Each row below holds a small network's activations on one input, seen along a few directions.
Each table varies a few parts of the input and shows all the possible inputs, shuffled.
A made-up example of a description, with smaller parts first: one of 8 places around a ring, together with either a single point or (one of 2 separate values, together with one of 4 places along a line) or one of 11 places around a ring.
Shared parts are said once, and a part with two or three values counts as separate values.

Other details of the inputs vary at random and push rows far along two fixed directions, the same in every table; ignore that.

Table:
x1: [ 4.57 -0.45 -0.79  2.02 -3.12 -0.80 -0.95  2.48 -2.78 -0.24 -1.33  1.90
 -0.87 -0.54  2.04]
x2: [ 1.21 -1.46  2.93 -0.79  0.61  2.16 -0.66  0.45 -2.03 -1.76 -3.85 -3.20
 -0.39  2.52  0.13]
x3: [ 1.04 -0.42 -2.15  0.79 -1.38 -0.12  0.09  1.20 -3.35  1.39 -0.54  3.56
 -1.65 -3.64  0.95]
x4: [ 1.00  2.35 -5.56  0.06 -3.04 -3.94  3.20 -0.18 -1.62  2.57  5.04  6.20
 -2.15 -5.45 -1.24]
x5: [ 0.62 -0.31  2.97  0.28  2.26  3.30 -0.92  0.00 -1.69 -2.51 -2.97 -3.70
  0.46  3.68  0.79]
x6: [-0.69 -1.98  2.41 -0.19  1.96  1.42 -1.28 -0.41  2.09 -1.43 -1.62 -3.92
  2.91  3.59  0.96]
x7: [ 7.19 -1.66 -1.98  1.82 -3.93 -0.90  1.73  1.00 -5.19 -0.74 -1.02  0.89
 -1.58  0.00  0.47]
x8: [-2.37  1.12 -1.61 -0.01 -0.01 -1.33  0.87 -2.19  2.88  1.24  3.12  1.78
 -0.08 -3.15 -0.37]
x9: [ 0.94 -1.76  2.35 -0.39  1.44  2.37 -0.81  0.65 -2.33 -1.84 -3.63 -3.32
  0.57  3.27  0.00]
x10: [ 1.27 -0.50 -2.17  0.55 -2.03 -1.81  1.04 -1.84  0.02  1.27  1.30  1.56
 -1.45 -3.70  0.16]
x11: [ 1.23  1.85 -4.53 -0.65 -4.05 -3.83  2.79 -0.13 -1.13  3.10  3.54  5.37
 -3.37 -5.53 -1.24]
x12: [-6.31  4.04  0.84 -1.70  2.21 -0.58 -0.64  0.38  5.37  1.47  3.68  0.70
  1.02  0.76 -1.82]
x13: [ 0.52 -0.99  2.74  1.43  1.54  1.73 -1.44 -1.60  1.23 -2.30 -1.31 -3.79
  2.43  3.38  1.44]
x14: [ 6.03 -1.04 -0.92  1.06 -2.88  0.94  1.75 -0.43 -5.95 -1.22 -2.15  0.09
 -3.43 -2.33  0.92]
x15: [-5.30  2.02  0.73 -2.29  1.54 -1.20 -0.68  0.88  4.47  1.55  2.20  0.60
  0.67  1.31 -1.97]
x16: [-1.09  0.33  3.71 -1.28  2.02  2.54 -0.96  0.03  0.23 -1.38 -2.48 -3.01
  0.14  2.66  0.04]
x17: [ 4.51 -2.48 -0.16  3.57 -2.00  0.16 -1.00  0.78 -1.52 -1.17 -2.88  0.19
  0.04 -0.96  2.93]
x18: [-5.88  0.77 -0.23 -1.95  2.31 -1.71 -0.43 -1.13  5.18  1.72  2.93  0.51
  1.67 -1.41 -1.30]
x19: [-7.44  1.29 -0.96 -1.26  3.97 -0.73 -0.49 -1.63  6.37  1.67  4.33  1.20
  3.07 -0.15 -1.56]
x20: [-3.18  0.39  0.33 -1.22  2.91  1.30 -0.05 -0.12  0.37  0.07 -0.23 -0.41
  1.08  1.27 -1.33]
x21: [ 2.12 -1.12  2.04  0.14 -0.33  1.06 -1.13  1.79 -0.63 -1.46 -2.15 -3.19
  0.91  4.42 -0.03]
Each input here is: one of 3 separate values, together with either a single point or one of 6 places around a ring.
The inputs of x10 and x11 match in every part but the choice among 3 separate values. If x8 is changed in the same way as x10 into x11, which row does it become?
> x12
Which other rows does x16 become when the place on the ring of 6 takes its other values? List them by row number.
> x2, x5, x9, x14, x20
Which other rows does x20 become when the choice among 3 separate values takes its other values? List them by row number.
> x7, x19

Table:
x22: [ 7.03 -2.47  2.39  1.74 -2.35  1.99 -0.72  1.63 -4.99 -2.95 -4.97 -3.58
 -0.68  3.68  1.93]
x23: [ 0.56  0.11  1.65 -0.24 -0.13  0.67 -0.62  0.98 -0.20 -0.73 -1.07 -1.53
  0.13  2.24  0.10]
x24: [ 6.65 -2.18  2.01  1.54 -2.39  1.94 -0.03  0.85 -4.68 -2.74 -4.26 -3.36
 -0.90  2.90  1.72]
x25: [-2.36  0.06  0.66  0.96  0.92 -0.86 -1.37 -0.58  5.19  0.16  1.81 -0.70
  2.80  1.07  0.76]
x26: [ 3.99 -1.65 -6.37  1.92 -4.44 -4.13  2.73 -2.54 -1.98  2.05  3.24  5.10
 -1.77 -7.48  0.97]
x27: [-8.57  2.97 -2.74 -3.07  3.32 -1.94  1.01 -1.13  4.27  3.54  5.14  4.19
  0.35 -3.49 -3.24]
x28: [-1.91  0.34  2.19 -0.73  2.27  1.62 -0.98  0.41  1.03 -0.92 -0.90 -2.22
  1.18  2.99 -0.47]
x29: [-0.02  0.23  1.64  0.03  0.30  0.83 -1.06  1.12  0.15 -0.59 -1.17 -1.03
  0.26  1.70  0.36]
x30: [ 6.91 -3.38  2.88  1.86 -1.64  3.11 -0.43  0.23 -5.37 -3.47 -6.09 -4.52
 -0.86  2.90  2.35]
x31: [ 4.28 -0.01 -6.29  0.46 -4.67 -3.46  3.81 -1.09 -4.87  2.38  2.58  6.05
 -4.24 -7.61 -0.58]
x32: [ 4.04 -0.28 -6.47  0.64 -4.24 -3.15  3.61 -0.77 -5.33  2.36  2.18  6.31
 -3.96 -7.40 -0.54]
x33: [ 1.00 -0.45 -0.43 -0.29 -0.42  0.09  0.80 -0.73 -1.59 -0.01 -0.58  0.06
 -1.04 -1.14 -0.17]
x34: [-3.75  0.24  0.96  0.60  2.02 -0.48 -1.68 -1.14  5.88  0.14  2.12 -1.11
  3.09  1.06  0.45]
x35: [-6.69  2.94 -1.02 -2.20  2.73 -1.17  0.11  0.09  3.87  2.37  3.87  2.70
  0.85 -1.16 -2.28]
x36: [-1.92  0.93  1.11 -0.45  1.34  0.76 -0.69  0.40  1.18  0.00  0.05 -0.36
  0.51  0.92 -0.14]
x37: [-2.32  0.27  0.05  0.93  0.33 -1.74 -1.21 -0.13  5.40  0.76  2.31  0.37
  2.48  0.30  0.52]
x38: [ 5.92 -2.43  3.22  1.62 -1.52  2.55 -1.35  1.75 -3.99 -3.07 -5.26 -4.14
 -0.10  4.26  2.08]
x39: [-2.28  0.55  2.37 -0.47  2.29  1.71 -1.23  0.33  1.51 -0.90 -0.99 -1.98
  1.08  2.27 -0.01]
x40: [-0.37  0.61  1.24 -0.33  0.10  0.31 -0.70  0.88  0.57 -0.22 -0.38 -0.69
  0.07  1.36 -0.03]
x41: [-3.46  1.59  1.21 -1.12  1.92  0.42 -0.71  0.21  2.53  0.38  0.95 -0.34
  0.82  1.11 -0.73]
x42: [-3.34  1.44  0.63 -1.34  2.01  0.23 -0.20 -0.18  2.08  0.32  1.09 -0.28
  0.61  0.83 -1.22]
x43: [ 4.02 -0.43 -4.30  0.83 -3.58 -1.95  2.42  0.02 -4.59  1.35  0.87  4.24
 -2.87 -4.66 -0.04]
x44: [-4.02  0.58  0.85 -1.38  2.83  0.96 -0.52 -0.30  1.73  0.41  0.16 -0.46
  0.87  0.59 -0.93]
x45: [-3.38  0.42  2.54 -1.51  2.99  1.66 -1.01 -0.32  2.17 -0.62 -0.71 -2.71
  1.33  2.77 -0.86]
The inputs of x29 and x36 match in every part but one. If x38 is changed in the same way as x29 into x36, which row does it become?
> x43
What do these inputs look like to the network?
> one of 4 places along a line, together with either a single point or one of 5 places around a ring
List by row number the other rows that have the place on the line of 4 in common with x39.
> x28, x31, x32, x34, x42
A walk changes only the place on the line of 4. It starts at x45 and steps to x42. List the rest of the walk in order.
> x24, x23
List by row number the other rows that have the place on the line of 4 in common with x45.
> x26, x27, x30, x33, x44
